These are the activations of a small neural network, seen along a few directions. Each row is one input.
In each table, some parts of the input vary, and every possible input appears once, in random order.
A made-up example of a description, with smaller parts first: one of 3 separate values, together with either a single point or one of 9 places around a ring or (one of 6 places along a line, together with one of 8 places around a ring).
Shared parts are said once, and a part with two or three values counts as separate values.
In the rows, zero is written as 128.

A family of inputs:
r1: [101 211 93 80 78 97 183 135 188 150 135 107 122 182]
r2: [217 21 128 152 150 93 138 137 124 115 132 110 111 107]
r3: [237 61 133 146 170 160 157 150 133 107 118 155 131 96]
r4: [151 32 153 194 145 126 118 113 124 136 113 168 119 203]
r5: [76 244 115 71 63 109 103 143 141 128 134 95 120 95]
r6: [21 150 106 151 138 125 119 86 97 132 102 143 154 183]
r7: [120 248 110 73 92 177 200 145 193 146 118 135 143 179]
r8: [174 130 118 88 127 78 170 159 170 127 187 81 124 98]
r9: [194 171 133 81 150 149 186 175 180 121 165 116 139 93]
r10: [185 56 152 133 134 114 58 126 80 114 125 106 103 17]
r11: [39 177 142 149 121 116 77 81 110 125 104 146 164 150]
r12: [67 146 120 159 137 109 157 64 148 145 112 155 160 250]
r13: [102 36 142 186 145 147 83 126 77 125 102 156 107 136]
r14: [168 29 119 143 151 117 102 144 69 113 121 98 93 46]
r15: [129 140 107 79 128 101 130 169 107 124 177 66 109 42]
r16: [118 63 174 182 129 140 38 114 91 122 104 163 118 104]
r17: [86 188 133 156 155 187 175 70 154 142 97 187 174 246]
r18: [57 215 75 73 79 118 142 150 133 137 132 94 115 123]
r19: [147 169 147 70 109 98 89 154 113 120 180 70 114 17]
r20: [170 73 158 192 160 199 137 120 130 132 102 210 140 193]
What do these inputs look like to the network? -> one of 4 places along a line, together with one of 5 places around a ring
Changing only the place on the ring of 5 turns r10 into r11. The same change can be made to r2. Which row results? -> r12
Which other rows does r16 become when the place on the line of 4 takes its other values? List them by row number. -> r4, r13, r20
Which other rows does r9 become when the place on the ring of 5 takes its other values? List them by row number. -> r3, r7, r17, r20
Which other rows does r6 become when the place on the ring of 5 takes its other values? List them by row number. -> r13, r14, r15, r18

A family of inputs:
r21: [114 104 119 135 128 120 111 127 104 125 122 120 118 113]
r22: [162 125 137 114 126 111 125 138 139 124 146 112 124 98]
r23: [152 124 120 112 126 140 134 155 124 124 133 116 114 90]
r24: [76 204 112 119 114 141 166 109 163 142 117 147 152 207]
r25: [133 88 131 153 141 117 131 115 126 129 125 137 130 157]
r26: [145 111 111 113 127 116 139 147 122 125 137 105 113 99]
r27: [94 223 105 81 101 124 168 134 165 139 142 110 138 152]
r28: [59 220 113 102 100 128 141 114 149 140 124 125 144 167]
r29: [148 110 146 151 146 152 126 118 129 126 118 157 138 143]
r30: [148 111 123 115 127 100 133 140 131 126 148 103 118 104]
r31: [136 100 130 151 141 158 132 128 119 128 109 153 126 145]
r32: [117 104 131 138 128 104 106 121 112 126 133 118 123 117]
r33: [131 125 146 134 132 139 100 125 114 123 125 135 131 102]
r34: [146 101 146 153 140 129 123 112 134 128 123 148 136 152]
r35: [130 88 121 151 141 133 137 122 117 129 114 140 124 153]
r36: [120 116 129 134 127 144 106 135 104 124 117 132 119 104]
r37: [163 133 137 112 131 134 128 145 133 121 141 119 126 88]
r38: [129 118 146 136 127 115 97 118 119 125 131 127 129 112]
Changing only one part turns r30 into r25. The same change can be made to r27. Which row results? -> r24
What do these inputs look like to the network? -> one of 3 separate values, together with either a single point or one of 5 places around a ring
Which other rows does r29 become when the choice among 3 separate values takes its other values? List them by row number. -> r33, r37
List by row number the other rows that have the choice among 3 separate values in common with r21. -> r28, r32, r33, r36, r38

A family of inputs:
r39: [122 107 125 147 135 110 158 117 153 136 141 137 137 193]
r40: [76 83 151 171 130 121 40 99 65 114 103 136 121 102]
r41: [125 104 103 141 121 115 162 121 141 138 118 135 122 192]
r42: [175 89 133 129 125 138 105 153 113 119 126 124 106 70]
r43: [41 104 111 153 111 62 83 96 86 134 121 106 123 150]
r44: [98 180 113 121 132 174 157 126 131 132 112 147 136 156]
r45: [109 184 121 121 110 165 146 128 146 135 106 153 131 165]
r46: [115 179 109 89 118 144 145 154 127 125 135 104 126 83]
r47: [154 87 164 164 152 159 117 125 128 127 119 169 137 146]
r48: [162 87 122 129 147 146 115 154 99 114 130 122 114 61]
r49: [108 187 140 124 125 157 140 127 156 134 128 157 148 168]
r50: [186 101 155 130 140 122 102 127 117 116 140 126 127 73]
r51: [113 101 95 139 141 123 173 121 124 135 122 130 129 184]
r52: [144 82 132 159 159 177 130 127 104 125 103 158 129 137]
r53: [163 95 164 163 154 148 118 104 132 124 109 166 148 143]
r54: [153 121 123 110 128 74 143 122 145 128 156 86 123 116]
r55: [176 93 155 132 139 132 101 149 116 120 150 129 117 74]
r56: [118 194 139 122 128 147 138 107 160 129 118 155 159 164]
r57: [138 195 136 87 111 122 126 131 146 125 145 108 143 98]
r58: [130 106 92 104 133 93 158 152 122 126 143 87 111 105]
r59: [25 183 129 122 99 124 67 96 98 138 112 127 133 121]
r60: [142 113 123 110 126 82 143 144 144 132 166 90 113 118]
r61: [132 115 124 148 139 100 157 96 158 133 130 134 148 188]
r62: [127 183 117 86 95 137 134 154 141 128 131 108 119 92]
r63: [128 187 136 89 109 132 127 151 146 130 155 110 132 98]
r64: [155 86 143 162 138 168 121 127 120 130 97 162 122 145]
r65: [142 108 100 104 111 85 147 150 137 130 140 89 102 114]
Changing only one part turns r47 into r49. The same change can be made to r64. Which row results? -> r45
What do these inputs look like to the network? -> one of 3 separate values, together with either a single point or (one of 2 separate values, together with one of 4 places along a line)
Which other rows does r46 become when the choice among 3 separate values takes its other values? List them by row number. -> r48, r58
